A small network was shown many inputs. Here are its activations along a few directions, one row for each input.
In each table, some parts of the input vary, and every possible input appears once, in random order.
A made-up example of a description, with smaller parts first: values(2) and (point or ring(9) or (line(4) and ring(5))).
Shared parts are said once, and a part with two or three values counts as separate values.

Other details of the inputs vary at random and push rows far along two fixed directions, the same in every table; ignore that.

A family of inputs:
x1: [ 24 -16  14  29 -13 -26  27  29 -14  38  -3  30 -17  -8 -22]
x2: [-21 -21  13  49 -16  -7  29  23 -13  30  -2  13 -33 -21  -5]
x3: [-11   6   6 -49  21  14 -75 -28  -6 -17 -12 -11   2  28  11]
x4: [ -2 -13 -40 -15 -21 -35  72  48  33   4  -9 -25 -10 -43   3]
x5: [-27  43   3 -27   0   6  72 -24  65 -31  41 -28  35  24  14]
x6: [  6  20  37 -12  27   3 -61 -36  -2  -6  25  12  16  46  -5]
x7: [-25  27  26  -7  18  30   2 -14  12 -20  29 -11  20  17  10]
x8: [ 25  -8  24  23   3   3 -15  25 -33  26  -1  35 -16  -5 -23]
x9: [  3  17  -1 -14  28  30 -49 -58   3 -28   6  -5  29  15  28]
x10: [-10  -6  27  30   1  20  -1  15 -45  31  -7  23 -19 -10  -5]
x11: [  1 -22 -52  -6 -30 -35  74  40  39   5 -21  -9   4 -23   2]
x12: [ 20 -48   8  33 -22   2 -34  -8 -50  14 -30  20 -22 -25  -3]
x13: [ 23  10  -5  18 -25 -23  84  40  48  -1  -1   8 -11 -29 -22]
x14: [-19 -19  25  47  -6   5 -21   2 -46  40 -10  28 -42  -7  -7]
x15: [-18  19 -13 -48  27   4 -61 -34  -2 -21  11 -21  11  24  16]
x16: [ 20  -9 -39  18 -22  -6  89  19  29   0 -11  -2   7 -47  13]
x17: [ -3 -31 -33   8 -11 -28  13  38 -30  26 -21   1 -21 -24  -1]
x18: [-25  34  47  -2  26  31 -56 -29 -14 -17  15  -6   9  27  16]
x19: [ -8 -38 -14  14   4 -22 -42  25 -58  32 -24   7 -23 -14   3]
x20: [ 22 -42   6  33   5   5 -18   1 -31  14 -19  -2 -21 -17  -3]
x21: [-28  30  34 -15  23  21 -32 -50  -2  -8  24  -3  19  44  14]
x22: [  7  28  31 -21  26   4 -45 -40  11 -13  31   9  22  48  -4]
x23: [  9  43  -5 -38   7   8  62 -12  71 -39  43 -11  45  21 -19]
x24: [-14 -21  31  41   5  12 -14   9 -59  43 -17  22 -16  -8 -17]
x25: [ -5 -14 -47 -10 -20 -36  74  48  27   4  -2 -25  -7 -39   4]
x26: [-21  58   7 -26   0  21  66  -9  65 -46  34 -31  28  11  15]
x27: [  9  19 -25 -40 -22  15  55 -40  67 -63  23 -25  36   0  13]
x28: [ 11  42  37 -19  26  17 -53 -23  12 -29  24   3  16  34  -2]
x29: [ 15 -21  28  32   8  -8 -17  24 -28  26  -1  23  -3  -4 -31]
x30: [-19  24  18  11  -4  12  24  -8  15  -5  -2  -1  -6  -4   2]
x31: [ 26 -13 -38  27 -33 -25  88  21  20  -7   5 -20   6 -26  -5]
x32: [ -1 -43 -28  15 -18 -33   6  36 -11  27 -35   7 -10 -20   2]
x33: [ -4   2  21  36 -16   5  35  34 -27  29 -16  16 -27 -26  -2]
x34: [-27  44  34 -13  20  33 -39 -50   7 -20   8   1   7  28  10]
x35: [  6 -26 -18  -6 -18 -21  10  37 -18  28 -36   4 -32 -34  -2]
x36: [-13  23  -8 -57  24   7 -60 -37   1 -18   3 -14   7  21  15]
x37: [-25  45  -2 -31   5  25  75 -22  59 -34  37 -23  42  17  -1]
x38: [ 16  -2 -14  21 -26 -26  83  38  49   3  19   9 -16 -21 -23]
x39: [-14  30 -55 -61   0  -5  50 -10  59 -45  20 -27  38  20  15]
x40: [-20  23 -50 -53   3 -10  45  -3  63 -49  25 -37  42  18  18]
x41: [ 14  37  -5 -12 -11 -11  74  12  81 -35  22 -11  14  -5 -13]
x42: [ 26 -32  -2  46  -9 -11 -30  -4 -62  25 -17  11 -17  -8  -7]
x43: [  7  21  39 -11  33  21 -65 -19  -5 -19  30  10  18  34  -6]
x44: [ 31   0  18  30 -14 -12  21  44 -14  24 -10  28 -24 -22 -20]
x45: [-16   4 -13  23 -31  -6 100  24  33  11  11   4 -20 -25  -6]
x46: [-30  28  33 -13  30  35 -33 -44  -4 -15  22  -7  28  35  -1]
x47: [ 16 -52  12  38 -20  -2 -38  -3 -46  11 -27  14 -19 -27   0]
x48: [ 10  32  44  -9  29  14 -69 -18  -1 -22  21   6  12  31  -1]
x49: [  8   6   7   2  19   9 -65 -52 -20 -26  18 -16  23  32  11]
x50: [  4   1  10 -21   3  25 -54 -61   4 -45   8  -9  22  18  14]
x51: [-10 -14   5 -27  11  -1 -55   0 -10  -4 -19 -11  -7   8   8]
x52: [-26  33  34 -14  28  41 -36 -35  -5 -20  26  -4  19  32  10]
x53: [-13   2 -12 -36  19   3 -75 -39  -5 -12 -11   1  18  37  16]
x54: [  1 -39   3   2  -4 -11 -45  27 -43  30 -43   8 -35 -15  -4]
x55: [ 18   2 -17  16 -28 -23  86  34  46   6  17  16 -17 -20 -23]
x56: [  1 -34   0   2  -2 -16 -46  24 -44  32 -40   7 -36 -22  -1]
x57: [  1 -20 -58  -7 -28 -31  77  43  30   3 -17  -6   5 -21   2]
x58: [  0 -34 -13   1 -14 -27   5  43 -13  24 -32  -6 -28 -35   1]
x59: [  5 -14 -37 -23 -30 -21  77  47  35   3 -23 -14 -14 -32  -3]
x60: [ 18  -6  -2  18 -21 -37  88  44  42  10  18   2   4 -15 -16]
x61: [ -3 -30 -19   7   0 -16 -37  18 -62  37 -28  17 -27 -12   0]
x62: [ 15 -27  -5  37   3   5 -19  -3 -34  19 -26  14  -7 -28  13]
x63: [-16  31 -51 -61   3  -8  49 -10  57 -44  27 -36  32  13  17]
x64: [ 12  26  34 -15  31  25 -61 -25  -8 -16  27  16  15  36  -9]
x65: [-31  38   3 -24   8  19  70 -15  63 -39  41 -32  46  15   2]
x66: [ 11  45  -1 -35   8  11  56   0  74 -48  49 -15  37  18  -7]
x67: [-13  33 -38 -67   3  -9  43  -9  69 -43  20 -43  23   1  16]
x68: [ 19 -25  30  37   8  -6 -29  22 -44  36 -10  32 -13  -4 -35]
x69: [-18 -25  38  46   0  -7 -18  10 -51  46 -11  18 -20  -2   0]
x70: [-19  -2 -12 -30  24   2 -77 -28  -9 -18  -4  -5  23  37  18]
x71: [  0 -29  -7   1   1 -18 -43  19 -51  37 -34   9 -36 -23  -1]
x72: [-14   5 -17 -38  21   7 -72 -35 -13 -14  -8   5  19  39  15]
x73: [ -3  23  26 -11  24   8 -56 -37  23 -25  38   7   8  39  -6]
x74: [-16   1 -15 -33  23   4 -75 -31 -11 -17  -7  -2  20  39  15]
x75: [ 16 -22  22  40  -3 -12 -34  12 -33  35  -4  40 -39  -3 -25]
x76: [  3 -18 -55 -11 -32 -32  77  37  36   8 -22  -2   3 -23   2]
x77: [-35  29  26  -7  20  28 -40 -51   8 -19  28  -1   2  36  10]
x78: [ -7 -12  17  37 -10  10  37  34 -30  31  -7  16 -20 -23  -7]
x79: [ 18  34  -7  -8 -17 -11  78  17  69 -23  14   0   7 -11 -16]
x80: [ 28 -29 -21  31 -40   8  16  17 -26  30 -22  -1  -6 -31  -1]
x81: [ 14 -38   3  47   6   2 -35   2 -47  26 -29  16 -11 -31  14]
x82: [ 26 -23  -8  36 -11  -9 -15  -7 -48  18 -12   9 -11  -7  -5]
x83: [ 25 -38   3  30   4   8 -16  -3 -32  16 -22   1 -24 -15  -5]
x84: [ 27 -37   2  28   3   9 -14  -5 -34  17 -23   3 -24 -15  -6]
x85: [ 27   0  31  28   0  -5 -20  28 -28  21  -8  27 -22  -8 -17]
x86: [ 20 -12  20  41 -12 -22  14  39   0  20 -14  21 -25 -25 -22]
x87: [  7  20  33 -14  33  19 -59 -34  -8 -11  22  13  24  39 -20]
x88: [ 23 -36  -2  39 -25  13 -40   5 -53  34 -26   1 -10 -19   1]
x89: [-10 -14  17  36 -16  -9  41  19 -27  43 -10  18 -20 -12  -4]
x90: [-19  60   6 -28   0  22  67 -11  63 -44  33 -28  28  11  15]
x91: [-18   6 -15 -35  26   6 -72 -30 -19 -17   0  -6  17  37  14]
x92: [  5  10   0 -15   2  35 -60 -47   2 -24  15 -29  37  23  20]
x93: [-18  14 -21 -44  24   7 -57 -33  -6 -24   5  -9  23  39  15]
x94: [  1 -24 -31   1 -12 -25  13  33 -29  32 -23   3 -28 -32  -2]
x95: [ 26 -14 -41  16 -49   1  81  26  26   5  -4 -24  12 -36   2]
x96: [-14 -10  36  48  -3   6 -24   9 -43  34 -29  21 -35 -16  -6]
x97: [ -9  14 -13 -52   9   1 -23 -15  22 -22  -3 -21   5   9  13]
x98: [-16  13  -9 -42  28   5 -73 -35 -18 -11   5 -13   4  23  15]
x99: [ 29 -41   5  33   3  10 -27  -4 -50  27 -30  13 -31 -16  -7]
x100: [-16   7   2  29 -26 -10  93  36  39   2  -4 -10 -10 -35  -2]
Description of these inputs: line(4) and (values(5) or line(8) or (values(2) and ring(6))).
Q: Changing only the line(4) part turns x40 into x93. The same change can be made to x20. Which row results?
A: x84
Q: Changing only the line(4) part turns x87 into x68. The same change can be made to x71. Which row results?
A: x67
Q: Changing only the line(4) part turns x58 into x35. The same change can be made to x70. Which row results?
A: x72
Q: Which other rows does x12 become when the values(5) part takes its other values? List them by row number.
A: x9, x42, x84, x95
Q: Which other rows does x86 become when the values(2) part takes its other values? List them by row number.
A: x100
Q: Which other rows does x6 become when the ring(6) part takes its other values? List them by row number.
A: x28, x38, x41, x66, x68
Q: Which other rows does x60 become when the values(2) part takes its other values? List them by row number.
A: x69
Q: Start at x8 and move only the line(4) part, one step at a time. The first step leads to x64. Which rows follow, in order?
A: x66, x43

A family of inputs:
x101: [-16   2   0  -4   0  18 -23 -35   5 -21  -7 -23  -2  -5  27]
x102: [ 23  -8 -13 -24   3   6 -37 -16   9 -25  -8 -15  16   1   8]
x103: [  8 -39 -27  27 -14 -28  11  38 -45  45 -23  23 -10 -12 -11]
x104: [  9  15   6 -33  17 -19 -25  11  28 -17  14  -1   2  17 -12]
x105: [  6  -1 -11 -19   1  17 -26 -31   2 -18 -13 -10   2  -2  15]
x106: [ 13 -49 -23  27 -10 -34   6  45 -40  41 -20  18  -4 -12 -16]
x107: [ 29 -37   3   9   7  -1 -86  -7 -49   9 -27   3 -13  -8   2]
x108: [ 13  17  16   6   5  19   3 -29  14 -15  20   8  15  16  -7]
x109: [  1  -8 -19 -18  17 -15 -28  -7  -7  -5  17  -6  28  28  -1]
x110: [-40   3  -5  -1  12   1 -12 -25  -9   0  12  -9  12  23  17]
x111: [-17  24 -15 -23 -22 -19  95  31  72 -14   8 -10  -7 -15  -5]
x112: [-17   3 -17 -15  15  -3 -14 -23  -9  -1  14  -3  16  27   6]
x113: [ 43 -33   9  49 -18 -16  24  38 -16  25  -8  23  -7 -23 -28]
x114: [-31  25  20 -16  11  -4 -10  -7  26 -12   9  -4 -13  11   6]
x115: [ 11  24 -28 -31 -16 -33  84  43  71 -18  15  -9  -1 -14 -12]
x116: [ -8  22  12 -27  17  -6 -25  -7  15  -8   8   7 -13  16  -5]
x117: [-20  39  34 -34  27  23 -18  23  -6  -2   4  -9   0   3   0]
x118: [ 31 -40 -22  23 -26 -11   1  28 -30  24 -42  10 -25 -41  -2]
x119: [ 32  17 -20   4 -25  -6 100  18  62 -22  24  -5  25 -12 -13]
x120: [ -9  24   9 -31  12  -4 -12  -4  25 -10   4   8  -7  16  -5]
x121: [ 21 -26   1  12 -11 -39  11  64  -5  30 -23  23 -30 -24 -27]
x122: [-11   2 -33  -5 -33   1  93   7  60 -27  -7 -34   5 -37  22]
x123: [-29  21   4 -24  26  27  -6   6 -28   3  11 -19  30  14  12]
x124: [  2  35  37   0  18  45  10  -1  -7 -11  22 -13  26   3   0]
x125: [ -9  15  32  25   6  20  -8 -34   5 -12  21   0   6  13   5]
x126: [-18   3 -16 -18  13   1 -14 -23  -8   0   8   2  19  28   6]
x127: [-18 -39 -14  36 -18 -18  21  26 -45  48 -24  18 -20 -14  -4]
x128: [-32  22  26 -14  12   2 -22  -8  17  -6   0   4 -13  13   6]
x129: [ -5  18  10 -25  13  43 -19  -2 -18 -15 -10 -31  13 -15  21]
x130: [ -7   0  -5 -11  -3  17 -24 -35   1 -18  -7 -19  -4  -3  20]
x131: [ -1  14  27  15   2  24  -8 -34   4  -9  16   8   9  17  -2]
x132: [ 16 -18   2  14 -12 -31   2  54 -18  37 -28  32 -38 -22 -22]
x133: [ 32 -38 -27  23 -26 -17  12  30 -23  20 -34   2 -26 -43  -1]
x134: [ 26  15  13   6   8  10 -17 -24   5 -15  24   7  17  19  -9]
x135: [-28 -38  -9  44 -15 -18  21  27 -43  46 -25  15 -19 -17   2]
x136: [ 14   4 -50 -20 -31  -8 102  11  67 -32   4 -34   7 -35  11]
x137: [ -8   4  -8 -17  -7  20 -10 -33  13 -22 -10 -18   3  -3  20]
x138: [ -9 -18  14  25 -14 -25  11  42 -20  39 -23  22 -51 -25 -14]
x139: [-10  16  32  22   5  25  -6 -34   8 -13  16   4  11  15   5]
x140: [ 14  15  19  10  10  16 -10 -32   4 -13  23   7  10  17  -6]
x141: [ 31   5  17   7  12   5 -22 -17   9 -18  27   2  23  19 -13]
x142: [-31   4 -11 -10   9   1 -12 -27  -9   0  14  -7  13  27  11]
x143: [  5 -20  53  54  12  20 -87 -30 -75  34  -9  34 -26  12  -9]
x144: [ -4   2 -23 -18  13  -9 -23 -14 -11  -2  13  -1  22  28   3]
Q: Changing only one part turns x143 into x142. The same change can be made to x141. Which row results?
A: x109
Q: Changing only one part turns x125 into x114. The same change can be made to x140. Which row results?
A: x116
Q: Describe the family of inputs behind these rows.
A: values(4) and (point or (values(2) and line(5)))
Q: Start at x128 and move only the line(5) part, one step at a time. The first step leads to x111. Which rows follow, in order?
A: x120, x132, x121
Q: Which other rows agree with x136 in the values(4) part? List them by row number.
A: x101, x102, x105, x107, x118, x122, x129, x130, x133, x137
Q: Which other rows does x119 become when the values(2) part takes its other values? List them by row number.
A: x134
Q: Which other rows does x121 become when the values(2) part takes its other values? List them by row number.
A: x104
